Each row below holds a small network's activations on one input, seen along a few directions.
Each table varies a few parts of the input and shows all the possible inputs, shuffled.
Descriptions start from the smaller parts, as in this example, which fits no table here: ring(8) and (point or ring(9) or (values(3) and line(4))).
Shared parts are said once, and a part with two or three values counts as separate values.

Other details of the inputs vary at random and push rows far along two fixed directions, the same in every table; ignore that.

A family of inputs:
r1: [-28   2 -12 -21  -7  -5 -38  14  19  14  24]
r2: [-38  -8   2   0  -2  -5 -39   2  14  -1  26]
r3: [ -1  -7  -8  -4  -3  26 -26   6   8  18  31]
r4: [ 52 -20  -3  51  29  -3  11  17 -34  22  14]
r5: [-50  -4   2  -6 -11  17 -21  -2  20   5  18]
r6: [  4 -17  -9  18  20 -14  -3   9 -24  29 -17]
r7: [ 36  -5   5  26   9  -5  26  13 -32  18   3]
r8: [ 54 -56 -23  46  45  -8  13   8 -71  43 -24]
r9: [-33  -9  24 -12 -12  25 -25   6  -4   4  19]
r10: [-29 -24   8   0   2  26 -24   4  -3  12   8]
r11: [-45   0   1  -4  -3  -8 -44   6  23   2  29]
r12: [ 27   4 -11  -7  -1  17   7  -4   5  -4  -1]
r13: [-38  -3   0   0  -2  -8 -37   4  17   0  25]
r14: [ 31 -24  -8  14  15 -15  19  -6 -49  16 -11]
r15: [-10 -19 -16 -12   6   9 -37   8  -3  20  22]
r16: [ 63  -3 -22   6  14 -24  31   3 -17   8 -27]
r17: [-34  -2   7   6  -6  16 -30  -4  20  -3  39]
r18: [-46  -4   6 -13 -12  -4 -27  -1  -5  12  24]
r19: [  3  47  13 -20 -31 -14  49 -26  20 -45 -22]
r20: [-50  10   4   0  -6  11 -21  17  21  14  22]
r21: [-21 -12  11  10   5  15 -30   3  11   6  30]
r22: [ 46 -10 -17  24  20 -28  39  -5 -32   7 -47]
r23: [ 40  19   7   3   3  -8  42 -16   7 -41 -35]
r24: [ 44 -39 -14  35  33 -10   3   1 -42  18  -4]
r25: [ -1  53  22 -31 -32 -18  51 -23  30 -51 -35]
r26: [-20   7   2 -21 -14  23 -32   6  30   8  25]
r27: [  5  64   3 -49 -33  -3  34 -20  60 -60 -36]
r28: [ -8 -17 -17  -8   5   3 -33  11  -2  23  21]
r29: [-29  70  22 -48 -46 -13  46 -35  49 -72 -31]
r30: [-18 -18   3  11  10  25 -26  -2   1   4  31]
r31: [ 18  54   3 -40 -28  -5  35 -12  51 -52 -38]
r32: [ -5   6  17 -14 -12  12  12  -7  -7 -16  -5]
r33: [-29 -14   5  -4  -1  -6 -27   5 -16  25  25]
r34: [ 30 -28  -4  27  21   6  17   7 -29  23 -19]
r35: [ 69  24 -14  17   1 -15  43  12  -6  -5 -23]
r36: [ 21  22  -2  -5  -4 -38  39  -9 -10 -14 -29]
r37: [-34 -18  12  -3   0  23 -24  10   4  13   6]
r38: [ 16 -27 -10  25  26 -14   2   8 -35  33 -16]
r39: [-58  -3   5 -15 -10  25 -23  -3  20  -4  16]
r40: [ 65   7   5  19  14 -10  47  -7 -10 -28 -39]
Description of these inputs: values(4) and (point or line(4) or ring(5)).
The inputs of r11 and r36 match in every part but the values(4) part. If r13 is changed in the same way as r11 into r36, which row does it become?
Answer: r33
The inputs of r15 and r8 match in every part but the values(4) part. If r35 is changed in the same way as r15 into r8, which row does it become?
Answer: r20
Which other rows does r37 become when the ring(5) part takes its other values? List them by row number.
Answer: r5, r10, r34, r39
Start at r25 and move only the ring(5) part, one step at a time. The first step leads to r9. Which rows follow, in order?
Answer: r32, r29, r19
Which other rows does r38 become when the line(4) part takes its other values? List them by row number.
Answer: r6, r8, r22
